These are the activations of a small neural network, seen along a few directions. Each row is one input.
In each table, some parts of the input vary, and every possible input appears once, in random order.
A made-up example of a description, with smaller parts first: one of 2 separate values, together with either a single point or one of 9 places around a ring or (one of 4 places along a line, together with one of 8 places around a ring).
Shared parts are said once, and a part with two or three values counts as separate values.
In the rows, 100 means zero.

Other details of the inputs shift rows strongly along two fixed directions, in all tables alike. That doesn't count.

A family of inputs:
R1: 104  105  102  86  96  105  102  106  105  90  96  102  108
R2: 104  118  95  66  92  102  96  106  93  75  86  100  106
R3: 99  96  99  95  101  98  109  101  86  90  103  97  107
R4: 103  108  102  80  115  104  82  103  102  103  103  103  95
R5: 97  72  90  174  86  84  121  92  99  115  114  79  106
R6: 103  92  91  106  88  92  117  102  80  84  99  86  116
R7: 95  101  110  101  102  107  88  95  119  128  93  117  79
R8: 94  99  105  110  96  102  92  100  111  110  98  99  93
R9: 102  100  89  95  89  92  111  103  80  69  99  82  118
R10: 104  98  99  93  95  101  117  109  87  73  106  85  126
R11: 93  101  102  101  108  98  94  95  102  102  103  106  88
R12: 94  91  109  118  102  103  101  95  106  120  105  102  91
R13: 105  103  101  94  118  103  88  99  111  116  106  109  93
R14: 91  103  111  103  110  105  86  93  116  119  101  112  77
R15: 99  100  101  110  94  100  95  94  109  121  91  110  86
R16: 106  92  97  101  103  101  105  108  85  97  109  84  119
R17: 107  121  97  62  99  104  93  102  107  89  85  119  95
R18: 98  98  99  102  107  98  104  96  102  99  105  107  96
Each input here is: one of 3 separate values, together with either a single point or one of 5 places around a ring.
Which other rows does R18 become when the place on the ring of 5 takes its other values? List them by row number. -> R1, R5, R10, R17
Which other rows does R12 become when the choice among 3 separate values takes its other values? List them by row number. -> R10, R14

A family of inputs:
R19: 101  103  105  73  91  108  108  116  85  67  100  85  128
R20: 96  120  103  59  123  104  77  93  105  101  95  123  74
R21: 106  118  101  62  117  107  82  99  116  109  92  128  85
R22: 100  89  98  138  90  96  95  98  107  124  100  91  95
R23: 102  75  88  142  92  89  126  104  78  94  115  73  129
R24: 108  102  88  83  100  93  106  105  75  73  103  89  118
R25: 105  86  96  111  96  96  127  106  74  79  114  76  132
R26: 95  110  96  103  80  96  105  91  107  94  80  116  82
R27: 102  105  107  92  113  107  93  96  115  118  103  116  88
R28: 96  115  114  64  121  111  78  99  118  108  99  127  77
R29: 93  76  104  172  94  97  98  91  124  157  106  99  83
R30: 104  101  94  93  97  97  107  111  82  68  106  76  127
R31: 99  112  93  76  80  95  107  93  103  80  77  113  90
R32: 104  108  98  94  110  100  82  96  113  116  98  113  83
R33: 100  100  102  74  105  101  112  110  76  64  108  89  123
R34: 92  92  105  134  96  100  91  96  111  122  102  90  91
R35: 98  88  108  130  95  105  104  98  112  128  104  98  95
What is each input in this table made of? -> either one of 2 separate values or (one of 3 separate values, together with one of 5 places around a ring)
Which other rows does R21 become when the choice among 3 separate values takes its other values? List them by row number. -> R23, R29
List by row number the other inputs of the same sort as R31. -> R26

A family of inputs:
R36: 90  83  91  164  70  92  97  97  119  109  95  84  95
R37: 107  98  97  117  124  92  84  84  129  135  106  110  72
R38: 89  121  122  48  124  126  76  101  113  109  104  134  81
R39: 95  89  95  110  110  102  112  99  70  84  119  94  112
R40: 104  99  101  92  112  90  118  110  62  54  109  73  128
R41: 111  111  95  65  109  109  103  119  99  78  104  91  135
R42: 110  92  107  126  81  95  102  89  111  138  85  121  79
R43: 84  84  105  154  75  107  130  94  105  122  91  82  98
R44: 93  102  83  132  81  88  100  81  106  107  88  91  90
R45: 98  94  86  87  68  91  110  106  75  68  75  78  130
R46: 97  104  110  124  122  110  79  100  127  139  109  112  92
R47: 114  122  116  52  82  114  115  101  99  75  82  120  102
R48: 96  96  88  88  74  89  94  109  93  74  76  100  109
R49: 117  141  103  55  102  104  84  82  121  116  77  151  57
R50: 108  102  107  74  109  93  96  122  74  79  97  81  128
R51: 90  88  81  166  76  79  100  88  112  105  98  88  89
R52: 113  124  101  53  89  94  119  91  86  73  83  125  94
R53: 101  103  103  77  109  99  104  104  62  64  111  85  108
R54: 114  85  92  67  92  95  106  115  72  74  106  77  132
R55: 99  108  118  119  121  104  75  101  123  135  105  98  82
R56: 92  106  119  77  128  115  88  99  133  125  104  130  84
R57: 104  102  92  66  121  98  116  105  81  67  106  104  122
R58: 95  85  102  109  117  95  92  77  110  126  114  114  64
R59: 102  105  90  82  79  101  114  105  83  96  70  96  110
R60: 102  94  89  75  109  103  116  102  72  71  115  99  116
R61: 96  101  97  142  81  108  107  90  117  136  84  93  85
R62: 104  98  96  134  74  96  102  106  118  102  94  105  95
R63: 106  79  78  141  93  96  121  104  77  90  128  67  132
R64: 101  121  100  87  136  107  74  93  118  123  100  131  77
R65: 85  87  120  141  118  108  100  100  120  133  117  103  100
R66: 111  118  107  55  123  108  74  100  133  113  95  117  85
R67: 85  95  103  107  75  104  112  94  102  85  84  87  108
R68: 97  85  91  158  108  101  97  92  96  126  124  90  97
R69: 108  93  89  97  69  87  113  119  84  70  85  101  120
R70: 118  137  113  53  96  117  80  90  129  119  73  147  64
R71: 98  91  111  108  105  98  81  105  88  121  107  92  93
R72: 115  114  99  44  104  113  86  107  103  83  103  96  107
R73: 108  113  106  76  97  109  93  118  78  75  110  71  122
R74: 104  114  104  39  131  107  73  106  117  120  88  142  87
R75: 112  110  79  98  71  83  119  112  82  52  94  92  122
R76: 104  107  93  103  129  102  86  92  122  126  106  121  83
R77: 92  68  100  154  100  100  98  103  88  135  119  88  110
R78: 95  119  115  65  93  108  91  103  126  91  80  142  71
R79: 95  63  99  171  102  90  111  110  87  125  118  75  130
R80: 107  122  80  80  81  98  122  100  81  77  79  88  112
R81: 89  77  102  159  123  94  107  88  100  125  119  103  94
R82: 101  104  86  88  76  79  130  108  77  45  95  102  117
R83: 96  131  100  54  94  113  71  89  125  103  67  125  73
R84: 104  121  103  53  118  121  72  102  121  116  103  126  84
R85: 87  103  92  114  88  93  123  83  95  110  85  103  83
R86: 93  91  111  95  105  115  104  103  105  107  118  102  105
R87: 100  110  108  123  129  96  74  90  117  134  105  107  68
R88: 104  92  108  69  96  108  112  109  91  72  114  81  122
R89: 102  73  104  129  114  88  89  95  121  146  104  102  87
R90: 104  83  92  142  106  93  93  84  112  131  120  89  80
R91: 102  119  107  88  124  106  66  90  106  122  105  114  60
R92: 107  108  95  80  96  114  103  121  76  71  115  77  141
R93: 107  94  92  59  102  106  100  117  76  83  104  98  127
R94: 85  99  104  95  78  101  101  103  110  72  84  101  99
R95: 77  93  94  132  88  83  104  72  109  116  88  105  72
R96: 102  69  108  132  94  93  129  109  98  87  121  59  137
R97: 99  108  121  77  110  104  106  119  86  69  106  78  127
R98: 108  88  93  87  111  86  121  100  82  68  109  84  120
R99: 85  85  126  141  105  107  93  98  107  130  121  86  84
R100: 83  76  82  152  68  72  129  95  82  67  101  72  117
What is each input in this table made of? -> one of 5 separate values, together with either one of 5 places around a ring or (one of 2 separate values, together with one of 4 places along a line)
The inputs of R52 and R47 match in every part but the choice among 5 separate values. If R85 is changed in the same way as R52 into R47, which row does it become? -> R43
The inputs of R89 and R66 match in every part but the choice among 5 separate values. If R74 is changed in the same way as R89 into R66, which row does it become? -> R41
Which other rows agree with R87 in the choice among 5 separate values? List them by row number. -> R37, R44, R49, R51, R63, R64, R68, R75, R76, R80, R90, R91
Which other rows does R88 become when the choice among 2 separate values takes its other values? List them by row number. -> R96
Which other rows does R73 become when the place on the line of 4 takes its other values? List them by row number. -> R72, R84, R92
